A small network was shown many inputs. Here are its activations along a few directions, one row for each input.
Each table varies a few parts of the input and shows all the possible inputs, shuffled.
A made-up example of a description, with smaller parts first: one of 5 places around a ring, together with either a single point or one of 11 places around a ring or (one of 2 separate values, together with one of 6 places along a line).
Shared parts are said once, and a part with two or three values counts as separate values.

Rows:
R1: [-2.27 -0.19  1.69 -2.89  1.30 -0.17  0.11  2.24 -2.84 -3.16  0.66 -0.95]
R2: [-0.80 -0.83  2.69  0.84 -1.76  2.10 -1.02 -2.01  1.57  1.21  2.70  1.05]
R3: [-1.41  2.42  0.59 -1.56 -1.59 -0.60 -2.44 -2.34 -1.78  0.22  0.71 -1.72]
R4: [ 3.43 -3.32 -2.94  5.41  0.25  0.73 -3.70  3.13 -0.93  7.19 -2.45  0.00]
R5: [-0.78 -0.80  0.26 -2.80 -0.27 -1.51 -0.38 -0.23 -2.96 -3.59 -0.20 -0.94]
R6: [ 0.59  3.24 -2.23 -0.78  0.84 -1.17  1.87 -2.46  1.51 -1.09 -0.65  0.03]
R7: [-3.23  4.48 -0.07 -1.22  1.41 -0.36  1.13  0.81  0.62 -1.46 -1.35  0.25]
R8: [-0.97  0.57  0.71  1.55 -0.46  1.15  2.24 -1.37  3.59 -0.93 -0.15  2.90]
R9: [-0.04  0.32  2.13 -0.47 -1.83  1.21 -0.09 -1.15  1.47  1.65  2.93 -1.04]
R10: [ 0.52 -2.88  1.94 -1.43 -0.40  0.25  1.96  0.79  0.29 -2.13  2.02 -0.46]
R11: [-2.98  3.03  1.94 -1.81  0.02  0.64 -2.04  0.22 -1.52  0.72  1.60 -1.63]
R12: [ 0.91  1.87 -0.14 -1.20 -0.57 -0.27 -1.28 -3.00 -0.61  1.00  2.28 -1.84]
R13: [-0.24  1.72  0.10  0.17 -0.54  0.28  3.11 -0.54  3.48 -0.49  0.10  0.81]
R14: [-1.74  3.82 -1.45 -1.14 -0.12 -1.51  0.73 -1.81  0.42 -1.95 -2.25  0.16]
R15: [ 3.24 -1.74 -4.51  5.76  1.64 -0.45 -0.21  3.57  1.10  5.15 -5.58  2.28]
R16: [-0.23 -4.00  2.50 -0.12 -0.36  1.14  1.10 -0.04  0.40 -2.58  1.78  1.52]
R17: [ 4.53 -6.44 -2.77  3.99  1.60 -0.19 -1.74  5.12 -2.04  3.01 -3.58  0.66]
R18: [ 1.48 -1.28 -0.46 -2.29  0.86 -1.29  0.64 -0.95 -1.76 -2.77  1.42 -1.10]
- Describe the family of inputs behind these rows. => one of 3 separate values, together with either a single point or one of 5 places along a line
- The inputs of R5 and R14 match in every part but the choice among 3 separate values. If R17 is changed in the same way as R5 into R14, which row does it become? => R15
- Which other rows agree with R4 in the choice among 3 separate values? List them by row number. => R2, R3, R9, R11, R12
- Which other rows does R9 become when the choice among 3 separate values takes its other values? List them by row number. => R10, R13

Rows:
R19: [-2.85  0.26  1.99  0.85 -1.93  1.67  0.03 -2.40  2.34 -0.51  2.64  2.10]
R20: [-3.11  0.86  2.42  0.47 -0.93  2.08  0.80 -0.54  2.84  0.24  3.16  1.40]
R21: [ 3.50 -4.08 -1.51  2.77  0.79 -0.24 -1.12  0.49  0.84  2.05 -1.36  2.05]
R22: [-0.50 -0.71  0.94 -1.17  1.58  0.48 -2.04  3.59 -3.83 -0.88 -0.58 -0.29]
R23: [-1.18  8.18 -5.50  2.53  0.83 -1.92  0.24 -1.91  2.49  2.55 -6.20  1.41]
R24: [-1.51  2.50  2.96 -1.66 -0.08  2.07  0.69 -3.08  2.48 -0.56  3.27 -0.75]
R25: [ 2.50 -2.03 -1.14  2.17  0.93  0.30 -1.19  1.61 -1.92  4.32  1.12 -1.31]
R26: [-0.31  2.88  1.40 -3.14 -1.90 -1.08  0.52 -3.39  0.20 -2.99  2.73 -1.38]
R27: [-1.38  8.79 -5.14  2.25  1.82 -1.59  1.00 -0.08  2.96  3.26 -5.68  0.71]
R28: [-0.55  3.49  1.77 -3.50 -0.91 -0.71  1.28 -1.57  0.62 -2.33  3.29 -2.14]
R29: [-0.28 -1.33  0.57 -0.76  0.56  0.10 -2.85  1.72 -4.28 -1.55 -1.08  0.41]
R30: [ 0.20 -2.01  0.52 -0.32 -0.96  0.18 -2.90  2.61 -1.85  2.58 -0.02 -2.69]
R31: [-1.26  1.91  2.55 -1.28 -1.09  1.68 -0.08 -4.89  2.02 -1.29  2.73 -0.01]
R32: [-1.63  1.28  0.03 -4.70  1.06 -1.36  2.02  0.03 -1.89 -3.25  1.05 -1.18]
R33: [-1.36  0.67 -0.34 -4.32  0.04 -1.75  1.27 -1.80 -2.29 -3.86  0.54 -0.46]
R34: [ 2.69 -2.63 -1.51  2.53 -0.07 -0.07 -1.97 -0.24 -2.41  3.53  0.60 -0.61]
R35: [-0.14 -0.98  2.39  1.54 -1.10  1.01  2.65  0.98  2.72  1.54  0.01  1.64]
R36: [ 0.12 -1.59  1.96  1.88 -2.09  0.61  1.86 -0.87  2.24  0.78 -0.50  2.32]
R37: [ 3.33 -3.49 -1.13  2.44  1.82  0.13 -0.31  2.35  1.33  2.81 -0.87  1.38]
R38: [ 2.82 -3.42 -1.85  2.51 -0.67  1.00  1.16  0.87  1.58 -0.29 -1.27  1.29]
R39: [-0.94 -1.84 -0.22 -1.47  1.43 -2.06 -0.06  0.59 -3.17 -4.52 -1.38 -0.90]
R40: [ 2.61 -2.82 -1.45  2.18  0.35  1.37  1.95  2.74  2.05  0.44 -0.78  0.61]
R41: [ 0.42 -2.63  0.14  0.07 -1.94 -0.20 -3.70  0.77 -2.32  1.86 -0.56 -1.98]
R42: [-1.18 -1.24  0.14 -1.86  2.47 -1.69  0.74  2.44 -2.76 -3.90 -0.87 -1.62]
- Describe the family of inputs behind these rows. => one of 2 separate values, together with either a single point or one of 11 places around a ring
- The inputs of R32 and R33 match in every part but the choice among 2 separate values. If R28 is changed in the same way as R32 into R33, which row does it become? => R26
- Which other rows does R34 become when the choice among 2 separate values takes its other values? List them by row number. => R25
